These are the activations of a small neural network, seen along a few directions. Each row is one input.
In each table, some parts of the input vary, and every possible input appears once, in random order.
Descriptions start from the smaller parts, as in this example, which fits no table here: one of 6 places along a line, together with either a single point or one of 11 places along a line or (one of 3 separate values, together with one of 8 places around a ring).
Shared parts are said once, and a part with two or three values counts as separate values.

Table:
x1: [ 19   3   9 -15 -15  24   5   4  46   9 -10 -16 -15 -24 -13]
x2: [ 13  12  41 -28  -8  31  18 -14  51  11  -6 -21   5  11  -1]
x3: [-16  12 -58  13  28 -64  23   4 -40   5  62 -49 -68   3  85]
x4: [  9 -16 -13   3 -16 -15  -1   5 -20 -36 -21  27  52  15   1]
x5: [  0 -29  -8 -18 -35  35  25   1 -22 -14 -17  18  17   6 -30]
x6: [ 24   6  12  14  -6 -42 -26 -10  38  -4  -8  -6  14 -15   8]
x7: [  4 -14  31  23  25 -21 -44   6  12 -11  -1  11  12   5 -12]
x8: [-28   1   0 -19 -20  26  30   0 -27  10 -23  32  14 -17 -19]
x9: [-25  10  -7   2  -9 -28  -2   3 -21 -18 -25  34  50   1  10]
x10: [  5  -5 -15  16  26  -7 -47  -6 -20  -1 -24  14  23  -1  -7]
x11: [ 19  19  40   5   3 -30  -6 -21  41  -8 -16 -13  23  16  16]
x12: [ -2  -7 -15   2   1  62 -18  -8 -18  16 -13  13 -15 -11 -35]
x13: [-29  20 -48   8  19 -11  62  24 -36  40  96 -52 -87  12  37]
x14: [  6 -12  31  -6   8  41 -18  10  15   3   6   8 -25  -1 -40]
- Changing only one part turns x6 into x1. The same change can be made to x11. Which row results? => x2
- What do these inputs look like to the network? => one of 2 separate values, together with either a single point or one of 6 places along a line
- Which other rows does x14 become when the choice among 2 separate values takes its other values? List them by row number. => x7

Table:
x15: [ -9  -6   7  -5 -10  16 -12   3 -12 -13 -37  39  48  -1 -26]
x16: [ -5   9 -24  -4  12   5   8  -3 -10  19  14 -22 -36 -11  19]
x17: [  6   1  24 -12 -25   5   5 -12  17 -13 -39  22  38  -5 -14]
x18: [ 26  -8  30   3   0  17 -36  -8  29 -12 -34  14  31   2 -32]
x19: [ -1   0 -41  -1 -10  -4  19   5 -16   3  18 -15 -26 -11  19]
x20: [-11  12 -12   4  11  14  10   1  -8  23  29 -17 -40  -2   5]
x21: [ -8   2   4  -2   6   6  19  16   5  16  36 -17 -41  -3  -3]
x22: [ -6   0   5  -7   3   4  24   5  -5  -2  26 -14 -17  21  13]
x23: [ 19   0  33 -10 -15   7 -17 -12  44  -7 -36   8  37  -7 -16]
x24: [ -3  14 -18  28  27 -83 -14   1 -11 -10  27 -19  -5   9  58]
x25: [  5 -23  14   5  -1  22 -37  -2  -7 -13 -31  32  25  -5 -38]
x26: [-12   0 -22   1   1 -10  28   5 -27   8  26 -12 -14  11  14]
- What do these inputs look like to the network? => either a single point or one of 5 places around a ring or one of 6 places around a ring
- Which of the alternatives is x16? => one of 6 places around a ring
- A walk changes only the place on the ring of 5. It starts at x23 and steps to x17. List the rest of the walk in order. => x15, x25, x18

Table:
x27: [-14   1 -13 -10  10  39  13   0 -10  28  28 -21 -54  -7   0]
x28: [-26   1 -35  -3  -4  13  35  17 -42  13  31   0 -44 -11   4]
x29: [ 16   0  46   2  -2  29 -34  -3  48   5 -22  14  19  -8 -45]
x30: [ -5 -27 -21  -8 -22  36   4   8 -31  -7 -17  27  16  -7 -35]
x31: [  8  -6   1  -9  -2  60 -12  -4  -1  10 -28  15   4  -8 -42]
x32: [ 18  -2  31   0  19  10  -2   3  35  13  32 -34 -47   8  -5]
x33: [ -9  -5  11  -6 -22   4  15  -9 -17 -19 -23  28  41  17  -9]
x34: [ 12   5  32 -16 -22 -16   2 -16  37 -12 -45  11  45 -10   0]
x35: [  4  -8   3  23  22 -51 -57   0 -11 -36 -29  28  49   6  16]
x36: [ 16  20  -2  -6 -12 -29  24  -7  37  -3  16 -36 -10   3  40]
x37: [-22  12 -21  -7   2 -18  44  13 -21   9  32 -15  -8  14  29]
x38: [  1  10 -33  40  34 -78 -30  -4 -23   0  25 -18 -11   2  47]
- What do these inputs look like to the network? => one of 2 separate values, together with either a single point or one of 5 places around a ring
- Changing only the choice among 2 separate values turns x28 into x30. The same change can be made to x36. Which row results? => x34

Table:
x39: [ -2  -6  16 -20 -24  58   8  -5   5   5 -33  24  20  -7 -44]
x40: [ -7   2  -7 -11  -1  40  33  12   2  29  41 -26 -61  -5 -11]
x41: [-21   9 -26 -14  -2  27  42   9 -19  28  33 -20 -50  -8   8]
x42: [  6   1  26  10   5 -32 -31  -7  11 -21 -31  24  48   5   0]
x43: [-10   2 -28   8  17  -4   7   5 -25  14  32 -19 -42  -1  17]
x44: [-10  12  -9  17  21 -51   0   3 -12  -2  28 -14  -6  14  38]
x45: [ -8   1 -28   6   4 -30  19   7 -24  -5  30 -15 -19   9  34]
x46: [  8 -12   7   2 -12  -9 -16  -2   0 -21 -30  24  42   1 -12]
x47: [ 19   2  22   8  -2 -38 -36 -14  30 -22 -37  12  47  -5   8]
x48: [  7  15 -17  16  16 -58  -3  -4   4  -4  21 -27  -8   6  49]
x49: [  7 -10   9   1  -4  24 -27  -2   3  -6 -30  24  24  -8 -31]
x50: [ 11 -15  35 -23 -18  73   2  -2  25   5 -23  13   5   0 -56]
- What do these inputs look like to the network? => one of 2 separate values, together with one of 6 places along a line
- Changing only the place on the line of 6 turns x50 into x46. The same change can be made to x40. Which row results? => x45
- Which other rows does x49 become when the choice among 2 separate values takes its other values? List them by row number. => x43

Table:
x51: [  5  -2  14  -4   7  13   9   6  17   9  25 -21 -30   7  -3]
x52: [-12  -7 -20   4   3   1  15  11 -32   0  24   0 -17   9   3]
x53: [ 13   7  15  -2  -4  -9   1  -5  31   4   0 -15  -7  -7   4]
x54: [ -9  -1  -6  14  11 -39 -17  -1 -21 -14  -6  14  23   5  17]
x55: [  1   0 -17   9   2 -29 -10  -5 -15 -15  -9   4  17   3  21]
x56: [-18   2 -20  -6  -5   2  27   6 -30   2   6   6   1   5   7]
x57: [-18  -3 -35   0   1  23  16   7 -36  17  19  -2 -29  -6  -4]
x58: [ -1   4  -3 -10   4  35  11   2   8  24  17 -18 -45 -13  -9]
x59: [ 13 -23  41 -16 -29  62 -29  -8  17 -19 -75  57  69  -8 -73]
x60: [ 10   9  22  15  17 -33 -28  -3  24  -7  -4  -2  15   5  10]
x61: [  1  10  19 -12  -5  15  19  -4  23  11  11 -15 -14   4   0]
x62: [ 21   6  12   5   6 -22 -20 -11  31  -4  -8 -14  10   1  14]
x63: [ -8  -1 -22   2  -7 -18   7   5 -17  -8   1   6   8  -5  13]
- What do these inputs look like to the network? => either a single point or (one of 2 separate values, together with one of 6 places along a line)
- Which other rows does x54 become when the place on the line of 6 takes its other values? List them by row number. => x52, x55, x56, x57, x63
- Which other rows does x55 become when the choice among 2 separate values takes its other values? List them by row number. => x62
